Each row below holds a small network's activations on one input, seen along a few directions.
In each table, some parts of the input vary, and every possible input appears once, in random order.
A made-up example of a description, with smaller parts first: one of 5 places around a ring, together with either a single point or one of 11 places around a ring or (one of 3 separate values, together with one of 4 places along a line).
Shared parts are said once, and a part with two or three values counts as separate values.
(in the rows, 128 means zero)

Other details of the inputs vary at random and push rows far along two fixed directions, the same in every table; ignore that.

Table:
R1: [ 95 119 108 127  95 127 160 132 135 126 145 142  86 161 119]
R2: [156 110 136 110 137 137 118 116 114 146 114 127 157 119 139]
R3: [119 204 129 181 185  99 135 137 144  87 157  54 124 124  94]
R4: [152 121 138 108 142 157 133 132 117 145 120 126 150  97 158]
R5: [115 209 130 179 191 107 144 136 147  90 161  52 123 117 103]
R6: [147 106 148 120 113 133  84 132 137 134 106 145 159 135 137]
R7: [152 109 140 117 118 142 100 129 120 138 116 136 159 122 135]
R8: [118 214 127 177 180 109 140 141 148  85 163  56 121 108 103]
R9: [108 102 122 146 105 105 138 140 151 136 147 151  83 132 114]
R10: [151 122 139 114 143 152 131 137 129 148 107 128 145  98 167]
R11: [109  96 124 137  97 104 130 124 144 122 163 153  92 142 100]
R12: [155 116 138 115 137 144 121 139 127 144 103 130 146 104 158]
R13: [106  97 128 137  98 105 127 133 143 126 163 154  92 144 101]
R14: [ 96 113 107 128 105 124 167 118 134 128 142 138  88 169 117]
R15: [155 116 136 109 127 140 110 130 115 144 116 132 154 111 141]
R16: [ 93 120 109 132  96 123 158 138 148 129 131 144  81 162 127]
R17: [156 116 137 109 136 149 124 133 114 141 116 127 151 103 150]
R18: [149  99 146 115 122 135  94 113 124 133 117 138 166 142 128]
R19: [126 135 123 101 126 146 117 109  95 127  92 148 155 129 143]
R20: [112 108 118 138 114 102 148 142 146 143 148 147  78 121 120]
R21: [ 79 129 108 130 114 110 152 130 126 129 124 165  78 140 124]
R22: [123 136 126 101 127 147 114 118  95 131  94 150 155 130 145]
R23: [110  95 120 142 114 106 148 121 138 136 158 144  90 139 105]
R24: [116 107 113 132 112 106 154 128 134 136 160 142  83 119 110]
R25: [160 115 133 109 135 147 127 124 115 138 115 125 151 102 148]
R26: [145 228 135 150 161 145  85 129 128  75  98  49 201 154 122]
R27: [124 130 127 103 137 144 122 103  94 133  91 146 157 138 143]
R28: [155 109 136 116 118 141 103 120 121 134 115 135 160 120 134]
Description of these inputs: one of 4 places along a line, together with either one of 2 separate values or one of 5 places along a line.
The inputs of R24 and R15 match in every part but the place on the line of 4. If R8 is changed in the same way as R24 into R15, which row does it become?
Answer: R4
List by row number the other rows that have the place on the line of 4 in common with R23.
Answer: R2, R3, R5, R14, R18, R27
Start at R10 and move only the place on the line of 5, one step at a time. The first step leads to R12. Which rows follow, in order?
Answer: R20, R9, R6

Table:
R29: [139 127 130 122 132 134 126 123 122 132 127 123 141 122 130]
R30: [136 131 131 123 132 132 126 130 127 131 117 125 135 119 139]
R31: [139 124 131 125 134 131 124 124 123 133 126 124 142 122 130]
R32: [133 131 129 124 131 130 119 126 118 129 117 132 137 124 131]
R33: [118 134 124 138 128 124 141 133 136 124 137 125 112 134 125]
R34: [116 134 124 136 128 123 140 134 138 124 134 126 112 132 123]
R35: [119 131 127 138 128 120 134 136 136 125 140 126 111 120 122]
R36: [115 135 123 134 134 120 141 129 131 127 138 126 112 126 121]
R37: [114 134 121 134 125 122 136 125 131 120 139 127 115 137 120]
R38: [124  13 117  78  72 139 168 110 111 184 131 215  84 126 149]
R39: [113 135 123 136 127 122 137 125 130 122 136 129 114 137 121]
R40: [117 131 127 136 125 115 127 128 134 122 141 133 115 133 116]
R41: [137 127 131 123 122 135 121 127 127 129 122 123 141 134 130]
R42: [114 135 122 134 130 115 137 128 127 122 133 130 112 129 120]
R43: [138 127 134 123 134 129 119 128 125 132 127 129 140 120 131]
R44: [135 128 129 120 131 134 124 122 119 126 122 126 139 128 129]
R45: [118 132 123 135 123 120 135 123 131 121 141 126 117 136 115]
R46: [129 132 128 122 128 131 120 124 123 127 115 132 139 129 134]
R47: [137 130 129 127 128 133 120 133 128 130 116 130 137 125 136]
R48: [133 130 128 120 127 136 121 121 123 126 121 127 141 132 129]
R49: [141 127 133 124 129 136 127 126 127 131 126 121 139 122 134]
R50: [139 126 135 125 128 131 117 132 132 128 124 129 140 126 133]
R51: [121 127 125 138 134 116 134 128 133 127 144 125 114 125 117]
R52: [131 129 133 125 123 133 114 133 127 129 119 129 139 128 132]
R53: [134 128 132 124 133 132 119 130 122 131 124 130 139 116 132]
R54: [135 125 132 126 127 131 119 120 125 128 122 128 143 132 128]
R55: [140 123 132 127 128 133 122 128 130 129 123 124 141 129 132]
R56: [140 126 136 125 131 131 119 131 130 131 126 127 138 119 135]
R57: [135 123 133 126 127 131 115 128 130 130 121 125 140 134 130]
R58: [129 129 132 125 126 132 114 127 123 126 120 133 141 125 130]
R59: [134 131 132 123 134 136 128 129 128 132 118 124 136 121 138]
R60: [118 132 122 133 122 123 135 131 135 123 138 123 113 139 118]
R61: [140 122 135 127 134 132 121 127 130 132 124 123 138 121 134]
R62: [138 131 131 126 131 133 122 131 126 133 118 127 134 118 137]
R63: [137 129 130 123 132 138 128 128 126 130 123 121 137 123 139]
R64: [140 126 131 125 126 136 125 128 129 128 124 123 141 129 132]
R65: [137 127 131 122 129 133 124 121 119 127 124 126 142 128 127]
R66: [114 132 126 137 128 117 131 131 128 122 139 132 113 126 116]
R67: [133 130 129 122 125 137 123 128 126 128 119 124 140 135 136]
R68: [137 129 128 120 134 136 126 124 121 130 125 123 139 123 132]
R69: [135 123 133 125 133 129 118 122 122 128 123 128 140 127 128]
R70: [133 131 128 122 135 130 125 127 122 131 118 128 138 119 136]
R71: [116 135 122 138 122 118 131 135 135 126 132 129 111 135 121]
R72: [118 133 121 134 132 122 142 128 129 125 142 123 113 127 122]
R73: [112 135 124 134 132 119 139 127 128 123 135 129 113 131 119]
R74: [131 132 129 125 127 131 117 125 122 128 116 133 138 128 132]
R75: [123 132 124 134 129 123 141 131 135 124 142 120 111 126 122]
R76: [139 122 133 128 130 133 118 129 132 129 122 125 140 128 132]
R77: [116 133 122 134 129 121 139 126 126 121 139 126 114 133 120]
R78: [136 124 132 126 125 132 119 127 128 130 121 124 142 135 130]
R79: [136 130 133 124 134 138 129 128 126 131 121 124 136 124 140]
R80: [121 131 122 135 125 124 139 132 137 122 140 123 113 133 120]
R81: [119 132 122 136 126 124 140 133 136 122 139 123 113 134 124]
R82: [113 135 124 135 125 121 136 133 136 125 133 126 112 138 121]
R83: [111 136 123 134 127 121 136 126 132 123 134 130 114 135 119]
R84: [119 130 128 137 122 116 127 135 138 124 140 129 114 136 118]
R85: [134 124 132 126 129 131 115 121 126 127 122 129 142 131 128]
R86: [136 126 135 123 131 128 116 126 122 128 124 132 140 125 128]
R87: [117 134 122 137 127 119 137 135 137 123 133 127 111 130 124]
R88: [134 131 130 123 136 136 129 125 121 132 122 126 139 124 136]
R89: [141 124 134 127 131 133 124 127 128 132 125 122 139 122 133]
R90: [118 131 126 139 124 120 131 138 137 123 138 129 113 126 121]
R91: [114 135 124 136 125 123 137 132 134 124 135 126 113 140 123]
R92: [114 134 124 135 131 121 140 127 126 123 137 128 113 134 120]
R93: [131 131 129 123 126 131 120 130 127 129 113 128 138 132 136]
R94: [136 131 128 125 134 131 122 128 121 133 120 130 137 119 134]
What is each input in this table made of?
Answer: one of 6 places around a ring, together with one of 11 places around a ring
The inputs of R78 and R54 match in every part but the place on the ring of 6. If R91 is changed in the same way as R78 into R54, which row does it become?
Answer: R39
Which other rows does R72 become when the place on the ring of 6 takes its other values? List them by row number.
Answer: R37, R63, R67, R77, R81
Start at R64 and move only the place on the ring of 6, one step at a time. The first step leads to R41. Which rows follow, in order?
Answer: R45, R65, R29, R49

Table:
R95: [143  43 142  90  86 133 139 139 140 187 119 200  98 108 168]
R96: [164 162 139 143 125 152  85 124 143  95 118  91 187 145 126]
R97: [113  94 119 112  90 121 122 109 122 144 119 146 125 179 110]
R98: [145 122 123 106  96 142  99 112 108 127 116 136 163 173 120]
R99: [109 133 134 112 153 153 136 115 114 124  94 141 145 150 159]
R100: [142  24 128  78 104 136 158  85 111 179 135 180 115 113 139]
R101: [152 176 151 168 182 130 102 138 141 114 138  50 178 116 112]
R102: [ 95 202 114 162 131  88  84 141 130  85 134 101 133 159  78]
R103: [136  40 121  75  99 129 137 101  99 171 134 205 107  86 143]
R104: [161 149 149 135 187 118  97 106 117 112 112  95 181 114 124]
R105: [148 111 138 122  97 148  99 133 129 114 111 136 154 128 131]
R106: [ 86  93 112 168 102  89 157 134 171 117 159 151  53 160 101]
R107: [114  88 119 134 117 115 142 145 130 153 166 160  81  92 123]
R108: [ 75 153  88 159 128  86 205 141 141 136 152 136  25 120 110]
R109: [153 185 156 156 164 126  95 147 167 106 130  49 171 131 122]
R110: [123  35 117  85  78 127 128 110 108 170  98 204 115 174 140]
R111: [157 190 121 120 153 154 130 139 100 111  91  77 166 104 147]
R112: [133 183 128 162 166 101 129 111 133  86 180  75 136 121  85]
R113: [ 98  96 124 154 120  85 168 154 178 134 175 139  43 140 114]
R114: [179 116 126  76 136 184 135 110  97 167  57 111 189 113 186]
R115: [110 190 135 191 140  94  99 142 163  87 130  98 127 139  97]
R116: [ 67 128 100 152  82  78 151 138 131 104 176 147  50 172  63]
R117: [155 109 141 105 135 133 117 109  99 125 132 133 154  95 123]
R118: [133  90 126 120  94 126 158 142 160 143 175 143  83 131 130]
R119: [ 85  95 111 162  88 100 161 125 173 122 169 136  58 160  92]
R120: [143 114 147  74 137 196 115  98  96 147  65 136 203 141 184]
R121: [ 98 201 126 174 139  81  92 135 133  94 124 104 132 168  80]
R122: [ 99 106 123 143  96  98 166 162 164 123 190 138  45 121 103]
R123: [ 97  88 119 168 138  88 174 144 153 142 184 140  49 126 104]
R124: [146 201 148 151 160 119  75 164 156  97 129  74 164 104 126]
R125: [137 130 139  68 134 190  95 115  86 139  63 162 198 114 186]
R126: [137 227 111 142 173 131 116 145 117 101  98  68 157  99 136]
R127: [149 130 114 110 151 145 154 126 112 147  81 119 135 122 165]
R128: [ 91 213 122 155 158 137 144 123 130  77 153  83 131 157 115]
R129: [146 123 147  69 127 197 109 115  79 130  70 150 200 122 181]
R130: [ 81 122 116 164 136  61 169 116 141 125 188 152  42 112  80]
R131: [155 185 151 164 172 131  94 154 123  97 143  63 172  98 110]
R132: [148  64  95  70  86 167 194 113 102 178 116 172 100 119 175]
R133: [ 76 218 131 165 171 116 131 131 131  89 124 104 124 142 116]
R134: [138 118 129 123 102 139  86 133 136 122 105 148 152 120 138]
R135: [142  34 137 104 104 137 145 129 115 195 127 200 103  94 157]
R136: [216  95 158  86 140 195  85 121  97 160  96 121 232  98 177]
What is each input in this table made of?
Answer: one of 6 places around a ring, together with either one of 2 separate values or one of 5 places along a line
The inputs of R127 and R126 match in every part but the place on the ring of 6. If R123 is changed in the same way as R127 into R126, which row does it become?
Answer: R107
The inputs of R116 and R98 match in every part but the place on the ring of 6. If R105 is changed in the same way as R116 into R98, which row does it become?
Answer: R96
Which other rows does R107 become when the place on the line of 5 takes its other values? List them by row number.
Answer: R102, R103, R124, R134
Which other rows does R129 become when the choice among 2 separate values takes its other values? List them by row number.
Answer: R111

Table:
R137: [143 103 134 115 133 134 135 119 127 143 136 132 132 117 136]
R138: [119 143 121 132 129 119 129 130 126 119 133 130 116 114 122]
R139: [128 132 130 140 138 111 128 131 136 126 136 128 117 110 122]
R140: [117 137 120 137 128 132 143 124 133 118 129 118 121 144 126]
R141: [178 165 161 135 157 141  51 127 125 105  94  83 222 129 128]
R142: [125 137 122 135 121 134 141 132 133 118 139 115 120 130 124]
R143: [121 139 121 132 135 121 135 128 115 124 141 124 120 118 117]
R144: [116 138 124 128 139 124 143 116 124 121 136 120 121 139 123]
R145: [125 142 122 132 120 127 135 142 138 124 132 117 116 133 127]
R146: [128 115 123 113 115 139 135 129 129 141 108 139 127 143 145]
R147: [115 143 126 135 126 126 127 143 133 122 133 129 116 123 128]
R148: [107 143 126 137 132 124 131 136 133 123 122 132 118 137 129]
R149: [136  79 132  96  96 143 109 109 112 149 102 169 150 147 140]
R150: [158  80 136  99 109 149 126 131 129 163 106 150 139 121 160]
R151: [122 132 127 136 112 117 111 128 131 115 142 132 127 143 107]
R152: [129 127 129 140 144 114 133 128 126 131 144 122 121 114 117]
R153: [117 122 122 119 125 125 135 119 120 133 115 149 118 126 133]
R154: [123 131 135 143 135 119 126 144 143 128 136 126 116 119 128]
R155: [144 102 131 124 122 141 135 126 135 141 129 129 130 122 139]
R156: [113 139 122 134 141 119 138 120 115 125 129 127 120 132 118]
R157: [123 138 125 126 132 127 141 124 125 120 146 118 121 125 120]
What is each input in this table made of?
Answer: one of 3 separate values, together with either a single point or one of 6 places around a ring
The inputs of R145 and R146 match in every part but the choice among 3 separate values. If R142 is changed in the same way as R145 into R146, which row does it become?
Answer: R140
Which other rows does R154 become when the choice among 3 separate values takes its other values? List them by row number.
Answer: R147, R148
Which other rows does R154 become when the place on the ring of 6 takes its other values? List them by row number.
Answer: R137, R139, R150, R152, R155
